A small network was shown many inputs. Here are its activations along a few directions, one row for each input.
In each table, some parts of the input vary, and every possible input appears once, in random order.
Descriptions start from the smaller parts, as in this example, which fits no table here: one of 6 places along a line, together with either a single point or one of 9 places along a line or (one of 3 separate values, together with one of 8 places around a ring).
Shared parts are said once, and a part with two or three values counts as separate values.
In the rows, zero is written as 128.

Other details of the inputs vary at random and push rows far along two fixed directions, the same in every table; ignore that.
These rows show it; all are for the same input, with only those details redrawn:
[119 128 116 134 132 118 129 145 121 123 137 121 127]
[141 128  99 117 134 121 116 134 146 102 111 135 126]
[141 131  93 130 126 119 105 137 158  89 126 146 142]
[ 82 124 146 145 133 121 161 152  70 164 162  86 111]
[124 126 114 121 138 119 128 142 123 120 123 118 117]
[104 128 130 144 121 116 137 153  98 131 162 106 133]
[116 108 138  93 178 130 168 124 106 180  71  90  53]
[106 129 125 136 131 119 135 145 105 134 149 112 127]

Rows:
r1: [129 140 119 127  98  85 100 138 181  54 181 161 200]
r2: [169 135  92  76 150 113  92 113 222 102  65 180 149]
r3: [182 138  98 117 130 156  86  87 196 103  71 193 148]
r4: [110 118 163 133 100  94 150 156  89 114 200 106 148]
r5: [129 135 151 164  85 134 127 117 114 100 181 131 168]
r6: [126 128 139  96 154 148 125  92 158 177  72 148 126]
r7: [119 127 137 131 145 164 140  89 118 173  78 117  94]
r8: [160 116 127 142  97 117 122 145 124  77 172 136 135]
r9: [141 126 100 119 140 121 113 137 148 109 109 137 122]
r10: [107 141 150 127 101 122 120 117 128 108 167 133 175]
r11: [157 134 104 144 117 159 101 111 138 102 107 143 124]
r12: [107 119 148 156 132 135 156 150  65 162 146  83  96]
r13: [127 108 162  88 172 128 170 128 119 203  77 108  67]
r14: [135 131 152 172  78 131 131 131  97  99 197 124 150]
r15: [169 121 130 121 147 132 131 131 141 146  94 143 102]
r16: [ 77 138 129 124 129 124 138 135 104 147 155 106 141]
r17: [ 87 147 125 148 121 145 123 110 125 149 145 123 153]
r18: [166 125 143 123 140 157 126 108 134 160  72 144  95]
Q: What do these inputs look like to the network?
A: one of 3 separate values, together with one of 6 places around a ring
Q: Changing only the choice among 3 separate values turns r16 into r1. The same change can be made to r12. Which row results?
A: r8
Q: Change only the choice among 3 separate values in r13. List by row number the other rows that result.
A: r4, r9

Rows:
r19: [144 139 103 162  93 126  95 140 130  63 169 143 169]
r20: [144 116 127  62 174 116 140 104 172 146  53 127  87]
r21: [ 59 139 141 163  92 101 139 168  79 124 231 104 181]
r22: [176 114 123  70 161 122 127 121 158 127  53 140  82]
r23: [177 125 115 103 127 120 106 102 183  76  97 159 130]
r24: [ 92 112 177 129 146 136 179 145  49 211 125  73  71]
r25: [158 131  99 147 120 132 109 127 143  86 130 140 129]
r26: [173 126 104 107 120 123 100 116 166  66 109 152 135]
r27: [129 137  85 140 131 115 109 144 155  95 138 142 145]
r28: [108 148 111 150 111 138  99 116 153 123 141 156 185]
r29: [126 107 152 115 166 144 175 129  89 201  83  91  46]
r30: [121 147  88 145 112 110  93 155 143  74 166 146 182]
r31: [ 71 144 163 190  81 155 135 122  79 155 209 116 176]
r32: [ 88 112 194 134 131 124 185 138  71 199 159  87 100]
r33: [154 123 137 104 155 160 129  93 150 174  57 145 102]
Q: What do these inputs look like to the network?
A: one of 3 separate values, together with either a single point or one of 4 places along a line
Q: Changing only the choice among 3 separate values turns r26 into r22. The same change can be made to r23. Which row results?
A: r32
Q: Change only the choice among 3 separate values in r28. List by row number the other rows that result.
A: r31, r33
Q: Change only the place on the line of 4 in r27. List by row number the other rows that result.
A: r20, r21, r30
